Each row below holds a small network's activations on one input, seen along a few directions.
In each table, some parts of the input vary, and every possible input appears once, in random order.
A made-up example of a description, with smaller parts first: one of 5 places around a ring, together with either a single point or one of 9 places along a line or (one of 2 separate values, together with one of 6 places along a line).
Shared parts are said once, and a part with two or three values counts as separate values.
In the rows, 128 means zero.

Other details of the inputs vary at random and push rows far along two fixed directions, the same in every table; ignore that.

Table:
r1: [184 115 169 150 117 118 104 149 174 124 103]
r2: [131  82 157 171 118 112 103 129 129 155 133]
r3: [ 99 168 136  97 119 132 131 143 106 123 110]
r4: [141 113 173  10  59 127 164  79 122  99 180]
r5: [ 54 152 108 153 164 106 110 104  92 104 137]
r6: [112 102 140 159 129 144  86 124 157 144 174]
r7: [127  98 161 141 129 157 135 146 128 136 160]
r8: [ 91 143  87 114 126 150 141 131 108 149 153]
r9: [ 89  84  93  95 147  67 140 125 146 141  98]
r10: [135 137  86 147 146 106  95 150 152 132  75]
r11: [176 119 140 120  89 160  66 103 180 118 159]
r12: [136 171 133 118 135 114 125 121 113  84 117]
r13: [ 82 128 132 171 144  92  83 134 129 119 110]
r14: [109 151 106 166 160  81 108 105 114  88 103]
r15: [119 115 156 140 146 153  97 154 159 140 165]
r16: [ 98 122 105 152 138 109  82 176 153 155  80]
r17: [195 117 116  99  71 152 146 118 122 155 129]
r18: [127 155 118 151 168  90 161 137 114 116  69]
r19: [123 110 125 144  99 116 113 166 148 167  88]
r20: [ 66 158  77 119 148 127 122 135  98 131 113]
r21: [ 98 170  67 148 156  75 184 114  68 108  72]
r22: [167  77 190 147 110 140  92 169 165 165 132]
r23: [176 113 141 134  94 126 140  85 106 122 148]
r24: [140 123  77 137 131 144 176 117 106 131 130]
r25: [ 71 172 128 113 155 129 130 123  86  95 142]
r26: [163 135 125 119 143 164 125 137 169 137 146]
r27: [ 74 157 140 147 165  96 113 152 105 103 104]
r28: [159  72 171  42  88 128 117 131 201 153 133]
r29: [138 142 167  89  24 144 144  86  91 118 164]
r30: [111 144 138 100 130 161  98 151 148 140 126]
r31: [132 107 114 192 176 115  94 118 171 125 146]
r32: [123 160 114 136 172 129 154 112 110  93 158]
r33: [136 138 147  82  98 188 128 138 143 150 173]
r34: [161 155 142 101 111 128 187  94  62  98 148]
r35: [128 116 177 151 118 112 111 164 147 136 108]
r36: [148 107 162 120 112 143 133 157 132 168 118]
r37: [106 109  97 133 123 150 156 139 105 156 136]
r38: [113 185  59  92 123 147 192  85  69 107 160]
r39: [125  61 154  96 103  86 106  89 171 124 148]
r40: [184 110 143 137 138 131 134 146 147 152 102]
r41: [160 164 139  94  49 129 168  60  78  90 154]
r42: [ 92 104 125 168 189 130 148 163 125 150 111]
r43: [141 141 123 149 171 109  94 161 167 125  72]
r44: [103 158  59 140 175 114 120 127 122 117  96]
r45: [164 117 181 101  66 156 113 162 166 163 114]
r46: [132 101 112 187 162 116 143 101 123 112 142]
r47: [129 141 119 144 165 129 187 108  83  91 148]
r48: [116  94 111 163 141 109 124 164 124 177  93]
r49: [123  75 148 171 120 145 110 125 143 147 161]
r50: [149 143 120 123 159 147  95 145 173 125 108]
r51: [152 168 135  87 114 158 121 106 125  90 156]
r52: [147 156 113  95 122 163 208  99  81 108 151]
Each input here is: one of 4 places along a line, together with either a single point or (one of 2 separate values, together with one of 6 places around a ring).
Q: Changing only the place on the line of 4 turns r34 into r17. The same change can be made to r35. Which row results?
A: r19
Q: Changing only the place on the line of 4 turns r12 into r10. The same change can be made to r25. Which row results?
A: r20
Q: Change only the choice among 2 separate values in r52. List by row number the other rows that result.
A: r42
Q: Which other rows agree with r49 in the place on the line of 4? List them by row number.
A: r2, r5, r6, r11, r13, r14, r23, r29, r31, r39, r41, r46
Q: Change only the place on the line of 4 in r44. List by row number the other rows that result.
A: r11, r50, r51

Table:
r53: [127  81 133 178 180  85 106 133 163 135 113]
r54: [ 92 148 118 160 190 107 152 117  88 106 135]
r55: [ 91 214  46 102 168  98 239  70  15  70 112]
r56: [ 66 204  85  64 126 126 197  88  45  89 139]
r57: [ 69 179  97 127 144  83 177  95  46  87 115]
r58: [133 152 122  67  57 149 162 107  78 136 141]
r59: [112  72 113 183 197  78  83 189 188 173  57]
r60: [124 169  84 163 192 102 177 132  87 107  83]
r61: [155 115 155 114  95 177 137 123 135 134 178]
r62: [192 137 176  58  33 201  98 134 168 136 171]
r63: [187 109 179  95  64 161 132 106 136 132 172]
r64: [192 128 163  47  32 210 108 147 157 165 159]
r65: [120 106 127 166 137 143 117 130 138 137 154]
r66: [165  91 166 127  92 152 140 125 141 140 159]
r67: [197  82 172  72  29 183 131 101 161 144 193]
r68: [143  91  89 251 227  85  73 190 199 156  45]
r69: [128 123 127 103 107 158 153 101 117 121 179]
r70: [162 108 151  81  68 147 110 136 174 150 128]
r71: [165 112 153  93  83 138 117 104 145 121 147]
r72: [163  87 156 153 106 129  96 123 159 143 145]
r73: [ 64 141  79 175 203  93 121 161 106 141  79]
r74: [130  76 137 179 176  84  66 174 210 148  78]
r75: [ 70 181 107 112 152  91 199 112  48  98 102]
r76: [ 60 189  84 108 168  98 173 100  63  81 123]
r77: [113 189 132  64  83 128 197  85  45  86 147]
r78: [163 105 154 105  50 164 147  96 118 133 183]
r79: [146 109 138 125 129 143 106 118 158 131 160]
r80: [124  89 131 208 185 112  68 154 178 147 121]
r81: [150 120 147 103  69 145 111 135 152 147 126]
r82: [203 112 185  86  54 197  79 134 183 141 171]
r83: [ 99  82 101 194 223  92  63 203 201 174  58]
r84: [ 64 172  92 160 186  94 148 103  63  89 121]
r85: [120  68 135 235 206  70  54 172 195 147  70]
r86: [ 98 155 111 140 143 120 115 131 118 113 122]
r87: [136 138 143 110 113 156 110 156 155 142 122]
r88: [172 112 171 111  90 142 114 124 145 127 139]
r89: [ 47 212  77 102 142 113 193  94  27  89 127]
r90: [103 132 117 135 158  99 150 152 101 141  87]
r91: [146 104 139 136 140 136  77 139 182 132 132]
Q: Describe the family of inputs behind these rows.
A: one of 3 separate values, together with either a single point or (one of 2 separate values, together with one of 6 places along a line)
Q: Which other rows agree with r56 in the choice among 3 separate values? List them by row number.
A: r53, r55, r59, r67, r69, r70, r71, r74, r76, r79, r83, r91
Q: Change only the place on the line of 6 in r64. List by row number the other rows that result.
A: r54, r61, r62, r82, r87
Q: Change only the choice among 2 separate values in r62. List by row number the other rows that result.
A: r77
Q: Change only the choice among 3 separate values in r72. List by row number the other rows that result.
A: r53, r63

Table:
r92: [175  81 181  78  65 162 158  78 153 123 194]
r93: [148 104 140 172 163 161  54 178 210 159 125]
r94: [ 88 116 112 168 186 125  86 182 170 165 118]
r95: [ 95 141  88 147 174  92 178 157  93 141  87]
r96: [116 174  88 127 158 117 198 120  60 102 104]
r97: [128 117 152 103 100 136  68 146 186 150 136]
r98: [ 58 169  82  84 131 134 200 106  28 119 117]
r99: [195 151 141  79  65 204 132 116 134 120 163]
r100: [182 158 149  73  63 163 120  98 132  96 148]
r101: [153 163 154  68  68 167 105  98 138 108 166]
r102: [171  65 211 123  78 149  76 150 162 142 175]
r103: [ 99 146 115 130  87 142 169  90  86  91 173]
r104: [143  83 135 166 153  75  81 186 204 165  66]
r105: [115  91  76 205 218  81 111 118 132 128 125]
r106: [114 111 135 226 190  88 135 129 111 149 101]
r107: [146 135 123 140 144  91 127 133 140 116  84]
r108: [ 51 170  95  85 133  90 178  93  38 102  97]
Q: Describe the family of inputs behind these rows.
A: either one of 5 separate values or (one of 2 separate values, together with one of 6 places around a ring)
Q: Change only the place on the ring of 6 in r108. List by row number the other rows that result.
A: r97, r100, r101, r104, r107
Q: Change only the choice among 2 separate values in r104. List by row number the other rows that result.
A: r95
